These are the activations of a small neural network, seen along a few directions. Each row is one input.
In each table, some parts of the input vary, and every possible input appears once, in random order.
Descriptions start from the smaller parts, as in this example, which fits no table here: ring(8) and (point or line(11) or (values(3) and line(6))).
Shared parts are said once, and a part with two or three values counts as separate values.
In the rows, zero is written as 100.

Other details of the inputs shift rows strongly along two fixed directions, in all tables alike. That doesn't count.

Table:
row 1: 87  126  110  86  80  103  56  91  121  104  78
row 2: 95  96  99  102  103  104  98  106  108  122  111
row 3: 104  94  89  102  88  96  99  110  101  117  115
row 4: 118  114  116  98  118  105  92  98  98  42  80
row 5: 99  90  84  104  110  95  120  109  90  118  116
row 6: 99  104  93  95  90  106  90  80  112  108  88
row 7: 107  101  111  92  126  106  104  110  92  76  100
row 8: 92  122  101  93  65  104  60  94  118  126  77
row 9: 99  84  81  101  107  91  118  111  92  114  119
row 10: 93  114  85  93  61  93  68  73  132  113  93
row 11: 123  121  120  85  121  104  101  114  90  29  78
row 12: 97  79  95  117  113  114  112  105  85  116  106
row 13: 107  89  91  108  104  103  117  115  88  117  119
row 14: 100  86  89  100  116  101  119  108  88  122  106
row 15: 90  92  90  101  96  111  103  88  100  115  92
row 16: 109  116  112  85  114  93  90  109  104  39  99
row 17: 92  97  124  96  106  92  105  102  90  93  105
row 18: 113  123  118  85  124  98  97  110  98  24  94
row 19: 97  83  112  107  99  95  121  110  78  122  112
row 20: 101  84  115  101  122  97  139  96  75  61  101
row 21: 100  96  86  102  96  103  109  88  104  103  106
row 22: 105  77  88  117  107  100  112  105  94  110  123
row 23: 92  86  89  101  114  104  118  112  83  120  102
row 24: 106  87  95  109  107  107  119  118  92  119  112
row 25: 92  104  118  108  80  91  85  83  103  108  93
row 26: 87  110  112  92  82  81  92  90  102  111  89
row 27: 96  131  99  88  76  91  69  90  128  101  77
row 28: 102  92  95  117  99  106  99  98  107  119  106
row 29: 92  118  91  96  66  101  72  73  134  118  83
row 30: 105  83  90  119  109  105  114  103  92  113  120
Each input here is: values(5) and (point or line(5)).
Changing only the values(5) part turns row 17 into row 20. The same change can be made to row 18. Which row results?
Answer: row 21
Which other rows does row 2 become when the values(5) part takes its other values? List them by row number.
Answer: row 24, row 27, row 28, row 29
Which other rows does row 3 become when the line(5) part takes its other values? List them by row number.
Answer: row 8, row 11, row 13, row 24

Table:
row 31: 92  74  87  100  115  97  138  103  81  115  117
row 32: 102  114  106  82  109  92  104  108  99  70  92
row 33: 90  119  100  88  81  104  77  74  120  102  70
row 34: 103  70  86  117  113  100  126  102  90  109  131
row 35: 111  113  104  96  104  94  97  107  106  67  101
row 36: 105  74  87  113  118  115  131  99  84  106  108
row 37: 89  124  133  91  72  82  70  93  107  105  85
row 38: 104  100  91  106  103  109  92  115  105  115  110
row 39: 107  106  99  93  98  94  105  94  100  64  95
row 40: 106  106  100  99  99  94  102  94  105  62  99
row 41: 98  85  86  104  107  95  121  112  90  130  117
row 42: 108  104  102  105  106  110  100  89  105  66  87
row 43: 92  117  88  94  76  101  64  100  121  145  90
row 44: 113  110  104  98  106  95  92  105  108  66  106
row 45: 104  115  105  82  117  105  96  117  97  73  86
row 46: 89  89  82  103  85  92  106  89  102  137  107
row 47: 104  106  100  97  109  106  104  88  99  70  78
row 48: 107  98  92  108  105  109  87  112  107  115  115
row 49: 109  84  88  105  123  113  120  127  83  111  117
row 50: 104  90  93  114  102  112  98  85  107  103  104
row 51: 91  72  122  116  117  107  130  98  69  113  104
row 52: 94  105  134  95  99  86  105  95  84  67  91
row 53: 77  100  113  105  64  97  64  100  109  189  101
row 54: 102  126  99  88  71  91  70  93  123  101  89
What do these inputs look like to the network?
Answer: line(4) and (point or line(5))
Changing only the line(4) part turns row 39 into row 54. The same change can be made to row 52. Which row results?
Answer: row 37
Which other rows agree with row 49 in the line(4) part? List them by row number.
Answer: row 38, row 43, row 45, row 48, row 53
Which other rows does row 46 become when the line(5) part takes its other values? List them by row number.
Answer: row 31, row 34, row 39, row 40
